142,149,135,140,133,117,126,140,131,140,137,139,135,115
140,116,144,126,116,115,119,124,139,158,119,106,113,158
138,139,133,135,130,121,125,138,127,137,134,128,129,122
Which number is the top entry of the column that holds the smallest entry?
A: 139
Which number is the entry in the bottom-right corner?
A: 122
The 4th entry in reading order -> 140
The bottom entry of the column that holds the smallest entry -> 128
Which number is the last entry in the row that holds the smallest entry?
A: 158
Which number is the entry in the top-left corner?
A: 142
The fifth-last entry, reading row by row -> 137
Which number is the entry just left of 125?
A: 121
Which number is the top-right entry?
A: 115
The second smallest entry is 113
The largest entry in the first row: 149

a =
[[126 130 131 131 112 128 123 129 130 128]
 [113 131 122 114 110 128 133 129 133 128]
 [122 127 117 121 121 128 135 128 128 128]
 [112 129 124 115 132 128 135 127 131 128]
 [149 124 123 140 139 128 130 126 122 128]
 [131 130 120 119 112 128 134 128 132 128]
 [138 121 121 153 127 128 124 126 116 128]
 [147 133 138 120 130 128 128 127 137 128]
 [124 124 135 140 157 128 123 128 121 128]
 [120 125 124 137 124 128 124 131 122 128]
 [117 132 140 118 129 128 123 131 135 128]
 [134 128 121 121 131 128 136 127 129 128]
 [124 129 134 130 128 128 125 126 129 128]]
Counting starts at 1.
Give the entry directly above the largest entry.
Answer: 130
Give the entry in the bottom-left corner.
Answer: 124
Give the entry in the top-right corner.
Answer: 128
Give the entry at row 2, column 1.
Answer: 113
The bottom entry of the column that holds the smallest entry -> 128
Give the top entry of the column that holds the smallest entry.
Answer: 112
The entry in the top-left corner -> 126
Give the entry at row 2, column 2.
Answer: 131
The entry just left of the smallest entry -> 114
The entry at row 3, column 3 -> 117
Give the entry at row 2, column 3.
Answer: 122
Give the entry in row 1 and column 2.
Answer: 130
The entry in row 3 and column 1 is 122
The largest entry is 157
Give the entry at row 1, column 3.
Answer: 131
Give the entry just right of the largest entry.
Answer: 128
Give the entry directly below the smallest entry.
Answer: 121

data = [105 126 129 130 127 117 134 128]
The first entry?
A: 105
The second entry: 126
The second entry from the right?
A: 134

Questions about the row below.
1) The second entry from the right?
2) The second smallest entry?
3) The last entry?
[116 111 151 158 144]
1) 158
2) 116
3) 144

Questions about the grid below.
1) What is the first entry on the main diagonal?
2) What is the 2nd entry on the main diagonal?
3) What is the second entry on the diagonal from the top-right corner?
4) What is the third entry on the main diagonal?
5) What is the entry in the bottom-left corner?
6) What is the last entry, reading row by row?
7) What is the entry directly above the centre entry?
8) What is the 4th-last entry, reading row by row?
[[116 125 130 128 131 129 127]
 [106 117 130 131 131 120 124]
 [128 127 130 128 130 130 132]]
1) 116
2) 117
3) 120
4) 130
5) 128
6) 132
7) 128
8) 128

arr =
[[120 135 117 141 120 129 134 106 124 130 128 134 128 131 109 132]
 [116 132 124 132 116 128 137 105 122 140 131 138 127 135 107 135]
 [124 136 119 136 123 127 133 113 127 127 131 131 129 130 111 133]
 [119 124 126 133 113 126 146 109 125 137 124 142 123 140 117 125]
 [125 137 122 136 124 125 131 113 125 129 131 127 130 126 114 137]
 [116 122 126 134 109 131 145 109 128 135 120 145 123 149 121 124]
 [133 132 123 129 125 123 129 122 127 127 136 134 126 131 118 132]
 [109 134 123 131 109 121 138 110 128 131 132 142 120 145 125 121]
 [115 124 129 130 107 125 148 109 127 131 127 141 122 150 125 124]
 [118 127 124 133 113 127 142 104 121 135 131 136 124 140 114 131]
 [109 132 123 131 112 123 136 106 129 138 137 139 118 134 128 111]
 [128 137 123 130 121 122 128 119 125 126 133 129 130 134 117 135]
 [132 132 123 128 125 122 130 126 130 128 132 131 126 134 123 130]]
Counting starts at 1.
The entry just left of the smallest entry -> 142
Read off the entry at row 1, column 2.
A: 135
Read off the entry directly below 150.
A: 140
Read off the largest entry.
A: 150
The smallest entry -> 104
The entry in row 1 and column 1: 120
Read off the bottom entry of the column that holds the largest entry.
A: 134
The entry in row 2 and column 2 is 132
The top-right entry -> 132
The entry at row 2, column 1: 116
Read off the entry in row 3 and column 3.
A: 119
The entry at row 1, column 3 -> 117
Read off the entry just right of the smallest entry.
A: 121
Read off the entry in the bottom-left corner.
A: 132
Read off the entry at row 2, column 3.
A: 124
Read off the top entry of the column that holds the largest entry.
A: 131
Read off the entry in row 3 and column 2.
A: 136
The entry just left of the largest entry is 122
Read off the entry in row 3 and column 1.
A: 124
